Each row has a name. After each piece below comes the name of the row it's from, unless a question asks for something else. Each question is about the rows just above it. Places in a row count from 0.

gike: [170 145 143 123 127 102  66 141 122 184 127 147 111  89  87 130  98 187
 155 109 172 114 166 202  89 114 138 133  97 184 131 140 172 147 153]
mibu: [107 108  85 158 226 138 188 178 180  68  92  93 120 156 124 177  44  67
  54 138  69 157 181 102  84 165 155 105 196  68  59  94 107  53 159]
Vib: [105 123 134 119  88 144 151  97 111 110 143 128 144 146 161 106 186 109
 138 138 118 126  77  83 176 123 109 134 124 110 154 133 103 144  96]
vas: [ 85 109 107 137 144 154 196 124 142  66 123 105 143 169 166 134 144  63
  91 147  77 145 100  54 158 147 123 120 168  66 115 112  83  98 109]
Manud: [112 119 115 136 150 137 158 135 141 100 120 115 131 145 138 138 118  99
 105 135 103 138 129 102 129 140 131 122 151 100 112 117 112 106 128]
saz: [125 130 137 120  99 131 125 110 114 133 139 134 134 129 139 113 160 133
 144 129 135 122 103 119 150 120 118 134 115 133 148 135 124 146 113]
Noben: [101 109  94 150 196 143 188 159 166  70 104  98 128 159 138 161  80  68
  69 141  74 152 153  88 109 158 144 111 184  70  80 101 100  71 142]
tuf: [181 153 158 113  98  96  42 127 105 208 138 159 112  76  84 115 120 211
 180 104 195 104 155 217  98 102 131 140  73 208 152 151 183 172 147]
kub: [100 109 137 123 118 119 103 127 121 152 131 137 124 113 115 124 127 153
 144 121 148 121 135 154 120 120 128 132 111 152 136 135 144 142 133]
fezu: [145 133 127 131 147 117 108 144 135 145 121 131 118 114 107 138  97 146
 127 121 139 127 157 160 100 128 138 126 125 145 116 127 146 123 147]
roda: [126 122 111 141 173 128 143 154 151 111 111 116 121 133 118 151  83 111
  99 129 109 139 160 130 100 142 142 118 153 111  97 115 127  97 147]
key -> tag
[127] -> q_203
[125] -> q_706
[113] -> q_714
[159] -> q_945
[124] -> q_185
[154] -> q_359
[126] -> q_578
[97] -> q_775
[135] -> q_888
[123] -> q_118
Look up the entry of kub at place 7 in the table:
q_203
[170 145 143 123 127 102  66 141 122 184 127 147 111  89  87 130  98 187
 155 109 172 114 166 202  89 114 138 133  97 184 131 140 172 147 153]
gike
[109  98] is which row, read backwards?
vas
The row with [100 109 137 123 118 119 103 127 121 152 131 137 124 113 115 124 127 153
 144 121 148 121 135 154 120 120 128 132 111 152 136 135 144 142 133] is
kub
Where do [ 85 109 107 137 144 154 196 124 142  66 123 105 143 169 166 134 144  63
  91 147  77 145 100  54 158 147 123 120 168  66 115 112  83  98 109] appear?
vas

Ven: [ 73  42 126 130 140 118  58 131 101 124]
migu: [207  41 209  84 101 210  91 113 101  84]
tipor: [ 41 166  70 186 127  74 114 191  51 181]
key -> tag
[91] -> q_612
[59] -> q_879
[58] -> q_925
[118] -> q_297
[114] -> q_581
[113] -> q_102
Join Ven by its entry at place 6:
q_925
[207  41 209  84 101 210  91 113 101  84]
migu

nam: [ 83 154 100 155 145  28 132 197]
rebe: [ 83 155 100 155 145  28 191 197]
kono: [231 232  24 232 232 231  25  24]
[ 83 155 100 155 145  28 191 197]
rebe
tags:
[83] -> q_53
[191] -> q_800
[132] -> q_202
Join nam by its entry at place 6:
q_202

vikik: [119 221 166 185]
fezo: [ 95 123 121 139]
sot: [ 95 109 128 116]
daf: [119 151 121 139]
mapek: [ 84 123 128 104]
bize: [142 137 136 116]
doga: [154 165 151  81]
fabaf: [154 151 128 139]
zosu: [165 151 136 139]
divo: [107 137 174 139]
One entry of fabaf was changed: [154 151 127 139]. Where, and from what?
2, [128]
Table of tags by key:
[139] -> q_117
[119] -> q_183
[154] -> q_588
Join daf by its entry at place 0:
q_183

vobe: [134 201 142 135 122  44  67]
Danu: [129 154  99 138 122 119  27]
rud: [118  45  43 129 131  71  70]
nok: [118  45  43 129 122 119  37]
Kov: [133 192 132 136 122 119  55]
Changed rud: [119  45  43 129 131  71  70]. Place and old value:
0, [118]
[70] is at row and place
rud, 6
Which row holds [119 122 138  99 154] read backwards?
Danu
[67] is at row and place
vobe, 6
One entry of vobe was changed: [134 202 142 135 122  44  67]. Where, and from what?
1, [201]
One entry of nok was changed: [118  45  43 130 122 119  37]. Where, and from what?
3, [129]

